A small network was shown many inputs. Here are its activations along a few directions, one row for each input.
In each table, some parts of the input vary, and every possible input appears once, in random order.
A made-up example of a description, with smaller parts first: one of 4 places along a line, together with either a single point or one of 11 places around a ring or (one of 2 separate values, together with one of 8 places around a ring).
Shared parts are said once, and a part with two or three values counts as separate values.
(in the rows, 128 means zero)

Other details of the inputs shift rows strongly along two fixed directions, in all tables alike. That doesn't count.

A family of inputs:
r1: [143 157 121 160  86  74 127 111 173  46 132 132 209 165 118 118 143]
r2: [194  20 134  33 249 142  54  58 169  88  70 149  46  18 120 180 186]
r3: [110 144 116 145 133 154 174 160 103 200 153 109  85 134 124 104  95]
r4: [125 126 135 116 129 137 138 174  57 191  96 147  87 136 133  85  88]
r5: [ 99 159 120 143 103  89 106  97 159  24 151 114 193 155 123 103 149]
r6: [121 143 113 164  73  96 100 102 161  16 127 120 178 157 126 111 135]
r7: [143 132 138 107 138 109 192 150  57 197 108 139 100 139 144  81  99]
r8: [111 167 121 157 123  96 119 122 206  55 163 129 191 128 106  93 145]
r9: [115 148 136 102 146 131 189 141  81 200 132  92 116 156 147 132 116]
r10: [135 167 132 164  84  71 130 106 165  53 147 130 214 161  99 113 137]
r11: [128 161 119 158 110 110 117 131 199  43 156 136 184 129 109 100 145]
r12: [114 152 119 152  91 101 104 109 153  11 141 119 186 155 125 109 151]
r13: [175  25 130  54 227 169  38  82 196 117  78 141  70  30  87 249 179]
r14: [105 132 130 118 124 168 144 177  74 177 111 114  95 150 141 146 102]
r15: [111 160 138 163  99  91  97 107 178  70 161 156 214 140 133 111 162]
r16: [121 139 119 139 104 163 177 166 107 190 132 103  86 139 144 109  76]
r17: [174  19 130  47 222 165  57  49 186  94  86 113  54  29 105 234 187]
r18: [129 144 125 120 142 132 184 136  74 202 135 109 101 153 129 137 116]
r19: [100 136 117 128 116 150 162 135  55 171 141  94  82 161 140 116  98]
r20: [ 96 170 121 156 108  93  91 130 169  47 138 143 207 154 105 119 141]
r21: [120 122 149 137  98 154 147 141  86 213 140 130  99 132 151 139 104]
r22: [105 133 117 130 136 158 138 159  74 193 123 125  90 145 118 146 100]
r23: [112 129 135 147 119 153 150 140  78 216 147 137 104 140 149 130 114]
r24: [187  29 127  59 238 173  71  74 230 123 105 129  61   9  91 218 174]
r25: [146 148 122 158 120  71 110 132 184  50 143 169 177 108 109  48 128]
r26: [114 137 143 134 103 162 156 159  75 203 137 126 108 141 169 130 118]
r27: [115 122 122 126 108 161 137 171  83 184  98 114  85 149 141 149  90]
r28: [135 126 148 136 119 130 150 155  58 214 120 160 103 121 167  79  98]
r29: [136 165 127 149 105  80 132 118 165  42 144 131 216 164 118 116 159]
r30: [124 127 135 141  88 157 150 150  84 209 124 128 100 139 169 135 104]
Description of these inputs: one of 5 separate values, together with either a single point or one of 5 places around a ring.
The inputs of r16 and r1 match in every part but the choice among 5 separate values. If r11 is changed in the same way as r16 into r1, which row does it become? -> r29
Change only the choice among 5 separate values in r17. List by row number the other rows that result. -> r10, r13, r21, r24
Change only the place on the ring of 5 in r23. List by row number the other rows that result. -> r15, r21, r26, r30
Change only the choice among 5 separate values in r25. List by row number the other rows that result. -> r2, r4, r7, r28
